These are the activations of a small network on made-up records, seen along a few directions, one row for each record.
Here are examples, each followed by its value of one field, DOF.
Other fields move the rows too, some of them a lot.
In the rows, zero is written as 500.
Strong random noise was added to every row along 19 fixed directions; ignore it. To show where, here is one row again and again, with new noise each time:
[602 691 634 493 515 650 611 492 408 485 632 230 444 566 525 576 539 599
 288 590 386 451 499 547 365 377 462 536 566 373 456 578 552]
[586 359 526 432 581 531 527 589 587 739 517 558 561 460 661 645 289 482
 354 234 468 414 557 488 147 479 363 437 685 662 480 323 474]
[329 553 540 548 502 391 323 486 602 706 408 386 350 754 386 484 475 340
 423 574 559 297 628 594 808 508 504 460 700 594 579 557 785]
[427 264 457 271 554 375 295 458 544 548 496 537 559 352 576 678 484 466
 385 393 650 512 425 300 454 451 738 624 448 754 293 325 467]
[287 528 420 361 646 453 562 343 194 476 126 440 405 599 452 358 531 589
 461 485 575 394 471 414 554 518 548 430 438 538 641 600 683]
[510 483 355 462 665 492 466 540 378 601 262 416 405 530 417 488 475 768
 477 533 344 538 224 642 454 534 417 514 617 487 710 558 196]
[574 432 604 513 583 566 527 569 603 606 412 433 576 530 699 683 519 421
 339 719 193 503 441 391 556 349 608 495 610 518 524 273 618]
[510 648 337 565 563 399 419 522 679 434 322 572 559 411 587 474 516 582
 654 453 525 278 333 620 533 577 558 561 416 484 356 450 380]
[396 598 552 682 431 612 322 372 439 443 552 590 696 469 539 711 512 244
 429 630 486 667 654 395 468 311 464 313 559 523 544 559 557]
[553 789 410 703 512 524 569 520 503 363 567 643 611 546 399 393 401 588
 634 276 649 348 522 750 303 625 330 498 539 404 484 716 403]
[654 512 399 411 650 456 380 579 553 434 360 437 675 541 597 392 305 739
 416 517 404 594 304 790 522 510 497 511 509 610 666 433 432]
[505 565 655 277 487 554 691 460 351 505 586 314 437 589 303 311 606 483
 346 479 765 538 564 458 609 518 547 610 529 218 582 576 559]
[571 244 485 435 475 496 518 539 394 413 539 554 497 326 530 299 504 753
 685 462 411 450 349 422 495 566 554 621 252 575 407 492 511]
[774 452 654 530 606 768 562 522 412 481 569 534 452 534 366 432 476 482
 470 214 503 631 468 527 488 508 384 474 557 542 567 633 389]
[452 473 387 496 333 415 414 744 596 459 519 720 452 475 434 350 510 518
 587 533 483 379 417 568 628 501 701 506 573 489 452 419 632]
[520 546 377 492 428 369 684 519 466 170 380 642 363 505 627 616 425 482
 480 505 455 637 484 505 531 549 661 363 425 748 557 401 627]
[641 451 667 419 214 614 465 598 431 483 820 603 542 194 415 494 638 439
 526 577 409 664 389 260 320 306 503 490 545 285 420 604 388]
[487 477 563 414 471 396 428 310 604 502 604 326 541 415 487 356 460 501
 686 495 668 460 500 447 619 623 335 520 343 470 449 566 531]
[367 621 473 588 503 433 401 436 381 544 503 510 592 483 499 613 495 561
 464 607 394 339 446 446 246 371 464 531 631 472 423 674 546]
[697 559 559 490 649 781 627 400 364 313 536 328 130 602 351 523 659 489
 457 307 447 684 463 541 605 494 525 438 507 499 439 677 342]
[421 419 453 404 550 499 822 712 411 538 568 697 689 673 348 376 586 526
 457 358 687 509 781 631 451 744 714 640 431 364 757 492 504]

[536 563 371 490 677 687 397 566 736 492 579 384 515 632 466 508 563 547
 670 486 308 530 452 623 611 636 520 364 447 542 510 481 430] : duna
[541 523 374 362 482 534 333 561 450 532 271 450 415 396 677 442 501 636
 389 296 520 444 609 777 431 499 504 320 247 724 569 495 433] : zopo
[591 674 522 666 411 318 318 426 679 370 490 484 704 428 535 458 264 501
 501 670 710 576 289 648 647 411 365 645 596 405 445 418 383] : dele
[476 471 616 604 432 656 617 637 456 700 545 398 188 726 368 422 449 441
 351 489 493 361 619 559 675 499 375 439 754 436 590 414 696] : tamef
[316 650 364 624 459 397 441 517 460 481 438 554 455 656 386 410 407 503
 500 627 552 471 506 677 527 452 478 449 751 372 581 558 564] : fosu
[617 567 597 442 394 393 499 561 588 504 493 484 648 447 612 453 562 504
 604 643 266 515 593 568 487 526 515 428 282 583 692 699 654] : dele
[533 457 579 358 282 298 501 562 509 588 508 516 473 346 445 421 506 483
 495 669 532 580 352 403 519 420 470 566 592 330 593 514 428] : vut
[411 741 468 396 606 542 378 263 311 459 196 297 414 562 572 640 407 512
 273 347 682 465 548 524 482 494 356 254 381 805 632 599 596] : subim
[702 898 619 407 533 601 748 470 645 309 548 247 519 521 736 741 469 417
 203 511 542 536 503 509 296 354 575 489 526 404 325 341 555] : vut
[401 324 668 547 401 556 544 714 487 808 802 282 595 666 464 516 538 660
 363 852 279 337 668 501 546 494 546 699 519 415 608 420 741] : duna
[453 530 478 207 537 569 432 474 620 505 506 444 589 487 421 314 574 435
 703 502 494 590 423 334 603 588 524 284 405 441 607 520 614] : fosu
[444 565 402 381 668 608 472 501 439 465 291 540 572 580 439 310 529 510
 443 420 599 490 404 541 600 470 587 449 572 340 545 424 506] : gizef
[616 481 381 297 177 511 704 771 519 455 549 608 309 226 646 522 501 547
 467 476 372 744 488 554 274 505 464 199 460 450 707 290 300] : gizef
[575 482 664 688 533 549 493 421 430 534 504 407 714 502 699 587 262 571
 269 481 636 376 584 541 485 454 318 634 414 663 473 334 632] : subim
[712 513 648 456 394 536 607 686 614 423 642 321 482 488 534 408 505 664
 405 701 462 444 322 537 774 520 623 719 394 418 456 282 611] : tamef
[585 404 480 645 406 463 593 537 323 397 348 736 472 373 521 343 362 612
 545 341 647 486 463 578 475 528 412 546 420 560 546 475 417] : zopo

Which value of DOF does each new row have?
[437 656 568 411 497 393 476 241 563 466 563 422 632 339 630 721 629 311
 584 648 376 487 484 169 240 371 458 418 496 402 315 656 543] : duna
[441 428 417 437 459 416 272 506 577 561 607 407 731 396 537 432 399 675
 554 615 566 525 440 610 513 563 415 550 392 500 558 434 399] : subim
[475 586 482 526 462 682 350 519 451 504 459 502 443 472 398 578 601 512
 660 505 330 560 420 378 532 530 467 273 321 724 636 695 514] : vut
[405 407 398 382 573 422 580 721 654 635 451 712 630 543 447 426 626 462
 604 467 459 341 500 460 528 636 758 602 532 407 531 383 538] : gizef
[446 487 488 494 613 538 660 373 450 592 615 182 405 556 566 644 451 633
 270 486 678 450 581 576 372 528 363 662 584 311 372 303 271] : subim
[326 459 547 651 472 315 450 454 545 699 417 534 611 581 383 533 449 438
 563 562 726 345 596 502 728 698 407 637 442 584 690 519 515] : gizef
[464 368 398 574 534 287 261 529 738 583 441 594 490 586 518 323 546 353
 645 696 251 484 517 722 752 427 571 508 748 351 460 543 549] : tamef
[503 763 588 615 218 544 541 574 457 492 690 310 279 501 452 680 342 616
 353 658 477 410 367 447 438 476 244 371 603 614 566 492 621] : gizef
